A small network was shown many inputs. Here are its activations along a few directions, one row for each input.
Each table varies a few parts of the input and shows all the possible inputs, shuffled.
A made-up example of a description, with smaller parts first: ring(5) and (point or line(9) or (values(3) and line(6))).
Shared parts are said once, and a part with two or three values counts as separate values.

Other details of the inputs vary at random and push rows far along two fixed directions, the same in every table; ignore that.

A family of inputs:
r1: [ -3 -25  35  -2  -6 -20  -1  21  -5   6  32]
r2: [  5   7   2  11  -5 -32   3 -31  21 -20  36]
r3: [  0  14 -24  10   4  11   1 -18   6  -3 -31]
r4: [  2  11 -23  13   1  14   2 -20   5   1 -31]
r5: [ 16  -5  -2  24 -17 -32   4 -26  18 -21  44]
r6: [-16  11   3  -4  10  16  -1  34 -12  11 -28]
r7: [-17 -17  36   0   7   2   2  22   2  19  16]
r8: [-12  -4   6 -16   6  33  -3  34 -16  21 -42]
r9: [-22   2  25 -10  22  22 -17  30 -25  26  20]
r10: [ 11 -12   6  18 -21 -31  -4 -27  19 -29  40]
r11: [ 17   3 -28  16  -5   6   2 -15  -1 -10 -25]
r12: [ -9  -4  -1  -9  14  35  10  39 -16  27 -32]
r13: [ 12  -1  -1  -6 -10 -25   0 -19   8 -24  23]
r14: [-13 -21  33  -7   8   1   5  20  -1  20  17]
r15: [  7   3  -1   2  -1 -26   6 -28  15 -15  29]
r16: [-14 -16  34 -14   6 -10  -2  18  -4  16  13]
r17: [-11 -10   9  -3  15  28  -1  23 -11  23 -40]
r18: [-15   9   0 -18  29  43 -12  28 -33  31 -13]
r19: [-14 -13  39   4 -10 -21  -6  25  -1   8  30]
r20: [-23  -8  43  -4   5 -19  -6  21   3   6  24]
r21: [  7  12 -25  13  -1   8   8 -28  11  -1 -13]
r22: [ 15   8 -30  -5  -4   7   3 -19   2 -12 -21]
r23: [-13  -7  28 -22   5  -4   2  30  -3   5  20]
r24: [-10   4   6 -17   9  19  -3  28 -12   5 -31]
r25: [ -9  -7  34  -6  -2 -23  -7  26  -6   1  20]
r26: [  5  20 -29  15   9  15 -18 -28 -13  -9  -1]
r27: [-12 -12  33 -11  -1 -18   2  30  -3  12  34]
r28: [ 15   8 -31   3  -4  10   6 -11  -5   0 -28]
r29: [ 10  -5  -1  23 -15 -22  -1 -16  11 -17  23]
r30: [  9  -1  -2   7 -17 -17   2 -21  16 -16  30]
r31: [ 11  13 -28   7  -2   6  -1  -8  -3  -6 -32]
r32: [ 15  -1 -24   7  -5  14   0 -16   2 -12 -27]
r33: [  5  -9   4  22  -9 -21  -2 -29  17 -14  21]
r34: [-13  -9  33 -11  -5 -13  -2  22   6   3  33]
r35: [ 14  -4  -3   1 -17 -33   2 -29  18 -25  45]
r36: [  7  25 -32   6   4  10   8  -5   1  -7 -23]
r37: [  9  11 -28   2   4   4   9 -27   9  -3 -13]
r38: [-15  -4  25  -8  16  11 -25  20 -28  16  15]
r39: [-15 -14  35  -5  -9  -9  -6  22   1   4  22]
r40: [-19   6   6 -10  18  28   4  26  -5  27 -29]
r41: [ 15 -11   4  10 -15 -37   0 -41  16 -15  38]
r42: [ 15  -4   0  15 -19 -30  -4 -20   7 -15  21]
r43: [-15  -8  36  -5  -2 -17  -1  32   0  12  34]
r44: [-15   6   3  -2   7  18  -2  33 -11  16 -28]
r45: [ 12   6 -30   9  -3  18   7 -17   8 -11 -16]
r46: [ -9  -6   3 -21   6  31   2  30 -16  21 -34]
r47: [ 10  13 -27  -2   7   4   6 -24   2  -7 -25]
r48: [ 13  -2   2   5  -1 -24 -21 -34  -7 -15  54]
r49: [ 17  10 -31   4  -5  -2   4 -17  -1  -9 -17]
r50: [  4  14 -28   4  -3  15   0 -10   4 -11 -29]
r51: [-11  -8  33 -11   1 -23   3  26  -2   4  38]
r52: [ 13   2 -32   0   0  22  10 -12   3  -6 -21]
r53: [  6   7  -2   1  -9 -20   2 -16  15 -23  29]
r54: [ 12  14 -29  14  -7   4   7 -16   6  -5 -10]
r55: [-14 -15  39  -6   1 -18  -8  14   0  10  17]
r56: [  8  12 -20   5   3  -3   0 -25   5 -12 -21]
r57: [ 18  -2 -30   1  -4  14   5 -19   1 -11 -22]
r58: [ 13  15 -30  -1   2   2   6 -10  -4 -10 -23]
r59: [  4  18 -26   2  -1   9   1 -11   4 -18 -24]
r60: [ 10   7 -25   6   0   6  10 -29   8   1 -11]
r61: [-13  -6  12  -7   9  19  -2  19 -10  24 -32]
r62: [ 15  10 -31   7  -6   4  10 -17   2  -3  -9]
r63: [-10 -12   7 -10  16  28   4  21 -12  25 -34]
r64: [ -7 -17  31 -14  -8 -12   2  16   2   6  35]
r65: [-10  -1   4 -17   7  25  -4  29 -12  12 -36]
Each input here is: ring(5) and (point or (values(3) and line(4))).
The inputs of r51 and r6 match in every part but the ring(5) part. If r62 is changed in the same way as r51 into r6, which row does it become?
Answer: r19
The inputs of r63 and r33 match in every part but the ring(5) part. If r1 is changed in the same way as r63 into r33, which row does it become?
Answer: r29
Change only the ring(5) part in r15. List by row number the other rows that result.
Answer: r2, r20, r47, r56
Start at r1 and move only the line(4) part, one step at a time. The first step leads to r28. Which rows follow, in order?
Answer: r49, r58
Which other rows agree with r21 in the ring(5) part? List them by row number.
Answer: r2, r5, r7, r9, r30, r34, r36, r40, r43, r45, r53, r54
Which other rows agree with r31 in the ring(5) part? List them by row number.
Answer: r8, r11, r17, r24, r25, r32, r38, r42, r55, r56, r61, r65

A family of inputs:
r66: [ 18  20 -35 -13  -1  15   9 -21   4 -14 -32]
r67: [  6   3 -15  -3  -6   7  -8 -23   3 -16   0]
r68: [ 15  -3 -24  -4   1  11  29 -12  18  -6  12]
r69: [  4  -2 -22  -1   0  16  -1  12 -11  -1 -33]
r70: [-20   2  22   0  10  -9   0  10   3   9   5]
r71: [-11  17 -15  11  10  17   1   6  -1   2 -31]
r72: [ -4  19 -22  11  19  36  -7   4 -13   4 -38]
r73: [-9 -8 27  4 -7  1 -2 16  9  2  0]
r74: [  1 -13  19 -11  -2 -15  12  20   0   6  -2]
r75: [ 10  -1  -2  13 -13  -2  -9 -19  10 -20  10]
r76: [ -6 -16  15   0  -7 -14   3  24   1   3  -3]
r77: [-14   4  10 -11  13  -3 -12  12 -11   2  19]
r78: [ -4 -17  15 -14   2 -12  -1   9  -5   9   2]
r79: [ 14 -12  -1  23 -11 -15   1 -17  10 -11   0]
r80: [  0  10  -9  16  -1 -10 -10 -17   3 -19  17]
r81: [ -5  15 -24  -4  -3  26   7  14   4   0 -51]
r82: [ -3  14  -7   7   2 -23   4 -18  14 -11   8]
r83: [ 18   9 -16   8 -13  -9   0  -7  -3 -13  22]
r84: [  0  15 -34   2   4  32  -1  12 -15  12 -35]
r85: [ -5 -20  20  -9   3  -7  -3   4  -6  10   1]
r86: [ 11  -3  -2   4  -6   0 -11 -27   6 -16  14]
r87: [ -7   8  17 -17  14  -8   0  13  -8   4  15]
r88: [  1   9   2  18   6 -16   0 -26  13  -7   8]
r89: [-7 -7 23  8  2 -2  1  7  1 23  7]
r90: [  7   1  -9   7  -4 -10  -3 -30   2   2  16]
r91: [ 17   9 -12  -3  -5 -14   4 -20  -1  -3  20]
r92: [  2   1  -2  11 -18 -12   1 -14  19 -19   2]
r93: [ 16  -9 -12  18  -7   1  -6 -17  -1 -12  -7]
r94: [  6   8  -5  12  10  -4 -14 -29  -2 -13  21]
r95: [  0  -5 -12   2   4  11   9  -1   0   9 -43]
r96: [ -9  -6  13 -19  -2   1  -9  13  -3  -2  12]
r97: [  3   0   8 -14   2   2  -4  16 -17   9  24]
r98: [ 12   1 -17 -16   8  13   9   3 -12   5 -33]
r99: [  2 -22  20  -2   5   3 -11   5 -13   7   8]
r100: [-15   5  11  -2   6  -5 -10  21  -7  -2  15]
r101: [ -1   9  -5   5   7 -14  -6 -30   5 -10  14]
r102: [  7  18  -6   3   2 -23   9 -14  11 -15  11]
r103: [  4 -15 -12   8  -2   6  20 -25  24  -4  23]
r104: [ -7 -19  20   5  -7  -9   1  19   1   5  -3]
r105: [  4   0  -6   7 -16  -5  -7 -16  10 -23  10]
r106: [ 21  -5 -12   4 -14 -16   2  -6  -1 -22  10]
r107: [ -6  16 -11  16  14  20   0   4  -1   5 -31]
r108: [ -5   0  19 -11 -11  -6   7  29   6  -5   3]
r109: [-11  -5  14 -10  -9  -1  -7  22   1  -5   8]
r110: [ 14  -9 -13  -2  -6 -15  -6 -19  -2 -15  11]
r111: [ -1   8 -21   9   0  27  -4   5 -13  10 -22]
r112: [ -3 -21  27   4   2  -8   3   8   2  13  -5]
r113: [ -3 -21  15  -8   2  -1  -9   7 -12   5   8]
r114: [  2   4  -4  -2 -13 -19   6 -17  21 -14   1]
r115: [  5   3  -6  -9  -9 -15  -1 -23  13 -14   7]
r116: [  0 -22  24  -3   6  -4  -5   1  -6  13   1]
r117: [ 10   4 -17   2  -6  -8  -7 -20  -4  -5  24]
r118: [ 16   6 -10 -12 -10  -7  -2 -15   3 -24  17]
r119: [-11  -2  14  -3  -2 -10   5  14   2  19   8]
r120: [ -4   9 -16   6   4  18   7  -2  -2  19 -30]
r121: [-4 -8 20  0  7  3 -6  0 -8 23 14]
r122: [ -5 -20  16   2  -5  -3  -7  17  -8   1   4]
r123: [  3  22 -22 -13  19  22  -2   7 -17  -2 -17]
r124: [ 11   7  -3  -6 -13 -18  12 -13  18 -18   4]
r125: [ 26   8 -42  -6   2  14   4 -17 -11 -14 -28]
r126: [-15  -8  25  -8  -5  -5   3  11  11   6  -3]
r127: [  0  11 -22  -8   8  18   1  -2 -10  18 -23]
r128: [-15   0  15  -6  14   2 -14   6 -11   3  18]
r129: [-12   0  24  -1  18  -1  -9   0  -5  12  11]
r130: [-1  2 13  0 -7 -6  7 27 -3 10 12]
r131: [ -1  14  -1  -2   5  -1  -3  16  -8 -10  10]
r132: [  4   4   3 -11 -10   3   0  16  -1 -14   3]
r133: [ -2  14 -10  14  -3 -21   0 -10  12 -17  11]
r134: [-7 -7 20 15 -4  1 -2 15 -1 17  9]
r135: [-11  -2   7  -7  19  42 -10  26 -27  35 -20]
r136: [-11 -19   8 -10   5  10  20  14  14  13  21]
r137: [ -5   6 -11 -12   5  23   0  -6   0   5 -34]
r138: [ -9  10  16  -2   5 -10   4  28  -1  -2  10]
r139: [  9  16 -39  22  -7  16   6 -18   3   0 -30]
r140: [  9  -2   3   2  -5  -7  -5 -31  12 -10   7]
r141: [-16   5  15 -13  14  -9  -6   8  -4   7  12]
r142: [  9  -8  -7   5 -10 -26   8 -17  13  -9  -2]
r143: [  2 -12  17  -4  -7 -13   8  28  -2   0   0]
r144: [ -7  -7  11  -4   2   6 -11   6 -14  14  20]
r145: [-10  -2  11   4  -7  -7   1  22   0  13  10]
r146: [  6  -1   5   9  -9 -12   3 -24  20 -10   0]
r147: [-2  1 15 -7 -2 -9 10 19 -2 15 10]
r148: [  3   7 -17  14   4  31  -6   2 -13  13 -21]
r149: [-15 -18   9  -6  22  51  19  26   0  35 -20]
The inputs of r112 and r95 match in every part but one. If r88 is changed in the same way as r112 into r95, which row does it become?
Answer: r70
The inputs of r104 and r76 match in every part but one. If r137 is changed in the same way as r104 into r76, which row does it become?
Answer: r115
Describe the family of inputs behind these rows.
Answer: line(4) and (point or (values(4) and ring(5)))
Change only the values(4) part in r86. List by row number the other rows that result.
Answer: r94, r99, r135
Change only the line(4) part in r117. List by row number the other rows that result.
Answer: r97, r135, r144
Change only the ring(5) part in r90. List by row number the other rows that result.
Answer: r111, r120, r139, r144

A family of inputs:
r150: [-17  -2  25  -6   0  -4   0  27   3   0  31]
r151: [ -4  -6  -3   7   8  29  -8  17 -20  15 -25]
r152: [ 24  -1 -25   6 -24 -23  25 -17  23 -22 -25]
r153: [  8   9 -33   1  -3  30   4  -9  -2  -2 -23]
r154: [-14   2  24 -13   5 -10   1  40 -10  10  21]
r155: [-10 -23  38 -19   5   1  -1  47 -21  22  21]
r156: [  3  -3   5   9  -7 -16 -16 -18  -1  -9  12]
r157: [ 12  13 -32 -12   4  12   1 -11 -11  -1 -32]
r158: [  9   4   1  24 -14 -25 -10 -21   6 -17  32]
r159: [-10   7  -2   1  15  24   7  13  -7  25 -16]
r160: [  1  -3 -18  -7   8  42   4  13 -11   9 -29]
r161: [  4 -11  -2   0 -19  -1  21   6  26 -11 -26]
r162: [  8  -1 -14   9   4  12 -12 -17  -9  -6 -22]
r163: [  8 -12   3  -5  -5  -4  -5 -18   6 -16  19]
r164: [  6  11  -7   3  -9 -23  -3 -29  19 -33  29]
r165: [  2 -21  20  12 -19 -35  22 -11  32  -5  11]
r166: [-21   3  16 -14  23  24   1  23 -11  30 -23]
r167: [  4  22 -23  -9   7   0   3  -4  -4 -10 -19]
r168: [ 12  12 -35   7   6   9   2 -42   6  -1 -21]
r169: [  0  -2 -11  -4  19  25   2 -10  -7  17 -29]
r170: [ 22  23 -44   6  -4   5   8 -20  -3 -13 -16]
r171: [-13  -7  39 -23   4 -17  -6  33 -11  10  24]
r172: [ -1  -2 -16   2  18  36   7   4 -11  25 -30]
r173: [-15  -2   3 -23  11  37  -4  26 -13  18 -32]
r174: [-20 -11  43 -20   2  -4  -8  29  -2   6  27]
r175: [ -8 -16  33 -16  -3 -12  -2  36 -14  18  30]
r176: [ 15 -11  -3  26 -28 -34   8 -20  29 -24  -6]
r177: [-10  20 -17  10  12  27  -5  19 -12   8 -36]
r178: [-16   5  19  -4  13  -8   0   2   4   8  13]
r179: [  1   5   7  10  -5 -17 -14 -16   1 -13  12]
r180: [  4  -2   5   4 -13 -14  -1  -8  12 -15  39]
r181: [ -2  19 -22  11  11  11   9 -11   5   5 -11]
r182: [ 14  -2  -9  25 -17 -23 -11 -31   5 -17  28]
r183: [ 24  -6 -10  -1  -9 -29  -3 -33   4 -24  25]
r184: [-18   1  33   1   3 -19 -16  15  -3  -3  21]
r185: [-3 -9 12  5  1 -7  2 -5  2 15 26]
The inputs of r168 and r156 match in every part but one. If r165 is changed in the same way as r168 into r156, which row does it become?
Answer: r176
Describe the family of inputs behind these rows.
Answer: values(4) and (point or (values(2) and line(4)))
Change only the values(2) part in r156. List by row number the other rows that result.
Answer: r182
